A small network was shown many inputs. Here are its activations along a few directions, one row for each input.
Each table varies a few parts of the input and shows all the possible inputs, shuffled.
A made-up example of a description, with smaller parts first: one of 3 separate values, together with either a single point or one of 11 places along a line or (one of 5 places around a ring, together with one of 6 places along a line).
Shared parts are said once, and a part with two or three values counts as separate values.
In the rows, 128 means zero.

Other details of the inputs vary at random and push rows far along two fixed directions, the same in every table; ignore that.

Rows:
row 1: [174 209 113 120 199 127 117  91 138 138 138 109 102]
row 2: [113  31 146  82  47 136 144 143 109 131 145 184 116]
row 3: [118  96 112 208 144 126  85 127 142 133  86 206  67]
row 4: [164 193  99 150 196 137 129 101 147 130 144  87 123]
row 5: [ 94 118 126 187 135 130 117  92 139 149 156 215  67]
row 6: [153 178  90 154 199 130  89 122 148 146  77  77 126]
row 7: [167 198 100 142 185 124 123  83 158 127 146  89 115]
row 8: [159 124 152  55 109 115 144 172 112 118 126  57 193]
row 9: [102  17 170 128  46 131 121 167  95 147  90 147 119]
row 10: [123 116 121 198 138 139 128 108 131 124 147 223  69]
row 11: [100 117 128 205 134 132 125 112 149 105 138 209  74]
row 12: [104 119 123 197 126 127 115  91 147 129 157 212  65]
row 13: [163 201  98 146 195 127 123  97 137 107 133  93 116]
row 14: [ 71  35 147 103  52 145 145 160 110 124 133 172 137]
row 15: [111 128 143 211 115 122 122 117 161 106 144 212  83]
row 16: [129 136 135  50 103 119 145 168 115 124 128  61 204]
row 17: [163 174  92 156 201 129  88 120 153 139  77  80 122]
row 18: [151 117 124  40 113 139 160 159 111 117 114  60 177]
row 19: [162 211 125 155 187 112 124 120 162 107 134  93 138]
row 20: [ 80  29 150  97  56 146 133 155 103 121 144 169 127]
row 21: [175 221 113 153 177 120 135 110 156 108 124 104 130]
row 22: [108 121 124 204 135 126 129 114 142 103 135 215  67]
row 23: [ 93 136 144 213 127 118 116 121 150 111 145 219  94]
row 24: [ 96  28 163 105  48 121 156 153 111 107 129 172 134]
row 25: [177 194 119 172 182 119 115 112 120 139  73  77 115]
row 26: [158 195 120 181 183 119 108 110 126 146  80  63 118]
row 27: [ 83  45 176 113  47 127 133 172 106 124 140 176 157]
row 28: [110  43 178 104  50 124 140 177 104 114 133 187 145]
row 29: [146 211 109 129 197 130 109  84 142 148 144  98 114]
row 30: [ 72  33 162 110  45 130 151 146 111 118 131 169 149]
row 31: [116 130 145 208 129 108 121 129 150 101 143 222  79]
row 32: [148 185  85 158 200 132  87 115 146 148  75  79 132]
row 33: [136 211  89 146 188 131 120  93 130 116 133  95 136]
row 34: [ 85  32 143  90  44 139 136 137 112 142 152 173 128]
row 35: [131 116 141  57 107 125 158 145 119 120 120  44 192]
row 36: [ 80  35 134 100  54 147 142 155  96 143 149 179 138]
row 37: [162 104 141  70 105 122 132 163  91 149  74  27 166]
row 38: [173 217 121 148 187 112 131 121 151 105 126 106 135]
row 39: [139 128 147  53 108 123 144 172 125 123 130  53 193]
row 40: [ 99  37 182 112  50 124 134 176 115 115 142 175 147]
row 41: [144 229 104 159 171 117 129 106 151 117 130  99 146]
row 42: [163 195 106 132 197 124 124  90 152 145 146  91 109]
row 43: [157 115 136  17 119 130 134 144 109 148 139  60 154]
row 44: [ 92 125 118 185 133 125 118  93 131 147 155 222  71]
row 45: [ 95 127 111 193 120 125 116  87 137 130 155 220  78]
row 46: [135 112 133  74  97 126 127 159  84 157  73  35 182]
row 47: [ 82  29 142 102  57 152 141 154 103 144 151 173 134]
row 48: [ 89  42 180 113  49 125 133 177 109 122 141 174 149]
row 49: [ 90 121 127 207 133 133 125 114 144 111 137 209  75]
row 50: [162  94 111  45 123 139 116 172 112 148  67  52 175]
row 51: [109  27 145  85  47 130 140 144 112 131 150 176 113]
row 52: [145 227 119 165 184 109 120 114 137 116 131 101 156]
row 53: [167 206  99 143 196 133 126  96 135 107 128 102 119]
row 54: [162 115 127  22 120 133 152 142 109 153 134  65 159]
row 55: [103 113 128 200 135 135 112 102 140 105 148 210  71]
row 56: [ 92 102 104 207 136 130  82 123 133 142  86 208  86]
row 57: [135 132 136  54  93 132 149 157 126 129 127  52 198]
row 58: [ 86 122 121 204 134 139 111  97 133 113 147 213  79]
row 59: [131 127 126  20 114 134 131 137 102 156 139  63 173]
row 60: [121 126 114  47 109 137 153 154 108 126 119  55 192]
row 61: [154 200 118 160 187 115 138  92 157 104 124  84 137]
row 62: [152 200 114 183 183 122 106 105 125 150  79  65 124]
row 63: [140 112 129  30 119 134 145 142 115 161 142  51 164]
row 64: [141 129 140  54  95 130 149 163 128 126 128  49 190]
row 65: [118 116 127 185 140 120 121  98 139 139 155 219  50]
row 66: [150 114 139  22 120 136 131 140 117 149 142  55 160]
row 67: [152 117 139  47 107 124 166 145 114 112 112  57 189]
row 68: [119 112 120 202 138 133 125 110 134 124 152 215  65]
row 69: [153 200  96 155 197 137 128 101 143 136 143  88 123]
row 70: [ 99 123 138 182 139 130 102  96 139 141 157 218  56]
row 71: [158 126 137  49  96 123 153 164 126 118 125  55 182]
row 72: [135 216 105 162 183 112 138  88 142 110 121  93 149]
Each input here is: one of 6 places along a line, together with either one of 2 separate values or one of 10 places along a line.
Q: The inputs of row 29 and row 70 match in every part but the place on the line of 6. If row 47 is changed in the same way as row 29 into row 70, which row does it become?
A: row 69
Q: The inputs of row 24 and row 61 match in every part but the place on the line of 6. If row 13 is changed in the same way as row 24 into row 61, which row does it become?
A: row 55
Q: Start at row 2 and move only the place on the line of 6, one step at a time. The first step leads to row 51. Which rows follow, in order?
A: row 7, row 12, row 34, row 45
Q: Which other rows does row 37 become when the choice among 2 separate values takes its other values? List them by row number.
A: row 3
Q: Which other rows does row 50 become when the choice among 2 separate values takes its other values? List them by row number.
A: row 25

Rows:
row 73: [116   7 162  86  43 136 135 158 100 145 115 151 111]
row 74: [164  99 117  36 127 143 137 163  99 137  94  43 169]
row 75: [129 104 123  48 117 138 125 147 100 171 109  25 179]
row 76: [ 99  41 169  72  50 134 141 173 111 119 169 186 141]
row 77: [109  97 102 192 138 139 104 107 147 130 113 192  70]
row 78: [139 133 162  83  94 112 133 193 116 109  79  33 225]
row 79: [160 193  87 144 206 129 102 100 157 145 104  73 119]
row 80: [124 118 147 190 130 118  97 111 132 147 119 197  59]
row 81: [145 210  86 152 197 130 104  93 121 161 100  73 129]
row 82: [136 122 126  24 113 134 153 149 136 126 151  50 192]
row 83: [ 78  10 139  97  48 149 127 154  89 156 116 144 128]
row 84: [129 108 147 196 132 118 106 106 138 148 123 193  58]
row 85: [176 232 118 133 183 107 142  92 143 121 151  95 130]
row 86: [116 141 158 178 120 110 126 103 144 117 172 215  79]
row 87: [101  33 170  75  52 136 151 172 117 118 171 177 137]
row 88: [ 81 134 124 189 126 133 138  91 127 115 161 205  93]
row 89: [105 122 151 248 110 114 124 144 145  83  93 188 117]
row 90: [178 219 118 138 184 115 148  88 152 109 158  82 123]
row 91: [137 122 111  23 112 137 162 142 123 112 139  55 192]
row 92: [118 131 159 181 122 111 135 101 149 117 175 206  75]
row 93: [156 219 136 197 181 102 122 138 156  99  85  64 167]
row 94: [103 109 114 187 139 130  86 113 145 141 114 202  76]
row 95: [175 206 104 143 210 127  97 117 141 142 108  84 115]
row 96: [124 102 132 192 146 132 101 126 138 137 123 199  66]
row 97: [184 192  93 149 209 136 114 111 143 130 107  75 112]
row 98: [179 206  94 142 207 128 108 116 134 141  98  86 118]
row 99: [136 223 111 143 190 125 134  87 146 134 162  78 143]
row 100: [129 118 136 190 128 118 107 108 127 146 110 201  64]
row 101: [ 92   5 126  81  56 147 127 158 104 138 100 162 129]
row 102: [102 137 151 240 111 106 117 148 135  96  85 197 122]
row 103: [ 65  46 163  80  40 138 139 152 101 140 168 170 153]
row 104: [121 138 124  33 103 135 156 141 100 143 146  51 201]
row 105: [172 227 104 131 197 120 136 110 144 111 151 102 137]
row 106: [142 125 148  86  96 116 152 185 110  95  68  31 223]
row 107: [100 123 114 182 128 133 133 100 159 100 164 209  87]
row 108: [103  31 155  71  51 140 160 167 103 104 158 181 140]
row 109: [145 107 102  33 118 139 124 154 112 155  90  47 179]
row 110: [142 211  96 154 200 128  93  94 128 162 110  71 127]
row 111: [120 124 131 184 133 132 137 115 147  96 171 212  81]
row 112: [ 80  38 152  70  46 136 137 159 123 123 161 182 147]
row 113: [128 107 134 190 131 123 115 101 125 132 109 196  59]
row 114: [160 128 143  26 104 123 172 139 110 116 146  51 180]
row 115: [ 97 135 115 176 127 126 126 105 150 112 156 222  93]
row 116: [129 105 110  46 116 145 135 141  88 158  95  29 179]
row 117: [139 222  98 147 188 133 141  84 143 122 158  76 139]
Q: The inputs of row 104 and row 117 match in every part but one. If row 98 is changed in the same way as row 104 into row 117, which row does it become?
A: row 97
Q: What is each input in this table made of?
A: one of 5 places around a ring, together with either a single point or (one of 2 separate values, together with one of 4 places along a line)
Q: Start at row 115 and move only the place on the ring of 5, one step at a time. The first step leads to row 112. Which rows follow, in order?
A: row 82, row 107, row 91
Q: Which other rows does row 92 become when the choice among 2 separate values takes its other values? List them by row number.
A: row 84

Rows:
row 118: [138 163  97  86 147 130 155 109 119 118 122  79 160]
row 119: [ 78 105 127 154  95 131 115 130 129 131 150 220 115]
row 120: [154 188 112 177 184 122 133  69 157 108 153 160  72]
row 121: [137 163  93  84 160 143 140 127 121 125 138  81 165]
row 122: [117 191 102 202 186 125  92  97 168 139 125 147 100]
row 123: [ 96  33 127  64  77 153 130 168 113 136 126 107 155]
row 124: [114  64 129 154 114 139 105 147 115 141 111 196  83]
row 125: [173 162 126 110 151 117 142 175 159  70 100  80 183]
row 126: [110  84 140 155 102 125  90 146 126 152 112 203  95]
row 127: [117  65 184  40  53 122 146 167 104 132 163 112 163]
row 128: [158 161 146 106 148 114 114 144 110 148  95  64 155]
row 129: [ 86  64 123 167  95 136 123 116 130 120 116 186  92]
row 130: [ 90  93 137 176  80 131 147 118 111 115 143 199 108]
row 131: [129 183 131  95 138 120 137 131 112 127 135  70 181]
row 132: [159 173 125  72 154 118 131 127 148 142 158  83 151]
row 133: [121  72 152 182  87 126 124 135 108 138 101 185  84]
row 134: [131  32 140  53  63 136 134 163  89 141  88 110 144]
row 135: [114 192 130 219 181 115 105  94 150 131 122 137 108]
row 136: [173 161 136  89 137 119 162 119 129 124 151  59 145]
row 137: [152 189 110 174 198 135 121  87 161 116 171 164  75]
row 138: [142 150 120 129 139 133 141 119 128 134 109  49 156]
Q: What is each input in this table made of?
A: either a single point or (one of 4 places along a line, together with one of 5 places around a ring)

Rows:
row 139: [113 173 116 205 154 120 115  88 131 136 106 140 103]
row 140: [115  70 142  93  73 132 146 161 118 114 144 174 137]
row 141: [ 89  82 135 166  92 135 131 136 144 109 156 211 107]
row 142: [ 94  16 152 119  58 141 124 170  97 128 105 197 112]
row 143: [121  67 174 103  74 126 140 157 115 118 154 163 125]
row 144: [127 138 123 191 140 124 137 105 137 101 144 206  82]
row 145: [155 158 137 139 158 113 101 135 141 141 107 111 120]
row 146: [124  46 132  39  72 146 146 176 101 139  97  51 188]
row 147: [143 197  94 177 201 125  96 108 162 126 103 104 123]
row 148: [137 119 160 153 109 114 140 115 136 114 147 167  97]
row 149: [128 217 104 181 192 117  96 100 144 140 107 107 133]
row 150: [147 155 108 131 161 121 106 134 134 129  96 117 130]
row 151: [151 159 116  63 150 137 150 141 132 110 137  35 186]
row 152: [ 85 157 134 194 134 117 116 106 146 119 156 205 109]
row 153: [177 200 123 181 188 110 112  94 144 134 101  94  97]
row 154: [110 191 123 186 162 124 127  98 136 114 153 151 120]
row 155: [127 123 115 204 144 126 114 113 127 121 104 192  76]
row 156: [129 146 154 185 139 109 112 116 155 114 156 206  85]
row 157: [148 163 113  57 148 128 139 143 146 115 136  44 192]
row 158: [137 218 110 129 168 121 134 111 137 126 148  78 165]
row 159: [ 92  35 157  97  51 130 137 166 120 111 143 215 127]
row 160: [128 102 134  31  89 137 148 162  87 155  98  13 212]
row 161: [144 165 105 192 172 127 105 116 141 127 101 163  94]
row 162: [181 185 125 139 180 117 122 120 132 140 102  61 127]
row 163: [154 158 115  65 138 131 162 128 137 111 129  30 179]
row 164: [151 167 131 195 167 115 100 120 146 138 114 152  86]
row 165: [142  84 124  29  93 140 147 161 110 137  88  11 196]
row 166: [156 189  92  98 197 141 120  89 131 151 151  77 117]
row 167: [ 79  14 143 130  52 143 119 170 118 133 114 188 123]
row 168: [168 166 116  54 151 130 152 144 119 110 130  48 177]
row 169: [ 75  86 138 181  87 131 109 136 116 144 119 199 111]
row 170: [169 106 158  13  91 126 165 166 108 130 138  29 194]
row 171: [ 65  41 162 123  36 132 152 146 100 124 157 194 135]
row 172: [172 220 127 166 190 110 125 107 159 118 151 118 111]
row 173: [ 89  74 125 129 108 139 107 111 131 154 162 218  77]
row 174: [149 163 136 197 173 119 102 115 138 132 113 149  83]
row 175: [ 98  15 149 122  47 133 133 155 101 128  98 193 105]
row 176: [132 161 100 161 171 134 120  64 140 147 152 156  65]
row 177: [154 165 116 129 148 120 147 108 135 104 131 119 122]
row 178: [132 107 118  87 128 141 125 154 118 130 102  61 166]
row 179: [136 157 113 141 152 130 146 113 144 106 143 108 135]
row 180: [113 110 111 126 130 143 116 106 130 157 161 178  86]
row 181: [117 163 120 152 152 128 113 120 115 138 110 101 140]
row 182: [ 85  16 138  91  59 149 137 128 101 157 162 197  92]
row 183: [125 116 140  18  79 127 168 148  99 131 134  26 213]
Q: What is each input in this table made of?
A: one of 5 places along a line, together with either a single point or (one of 2 separate values, together with one of 4 places along a line)
Q: The inputs of row 145 and row 153 match in every part but the place on the line of 5. If row 152 is changed in the same way as row 145 into row 153, which row does it become?
A: row 183
Q: The inputs of row 156 and row 172 match in every part but the place on the line of 5. If row 159 is changed in the same way as row 156 into row 172, which row does it become?
A: row 140
Q: Which other rows does row 147 become when the choice among 2 separate values takes its other values? List them by row number.
A: row 157
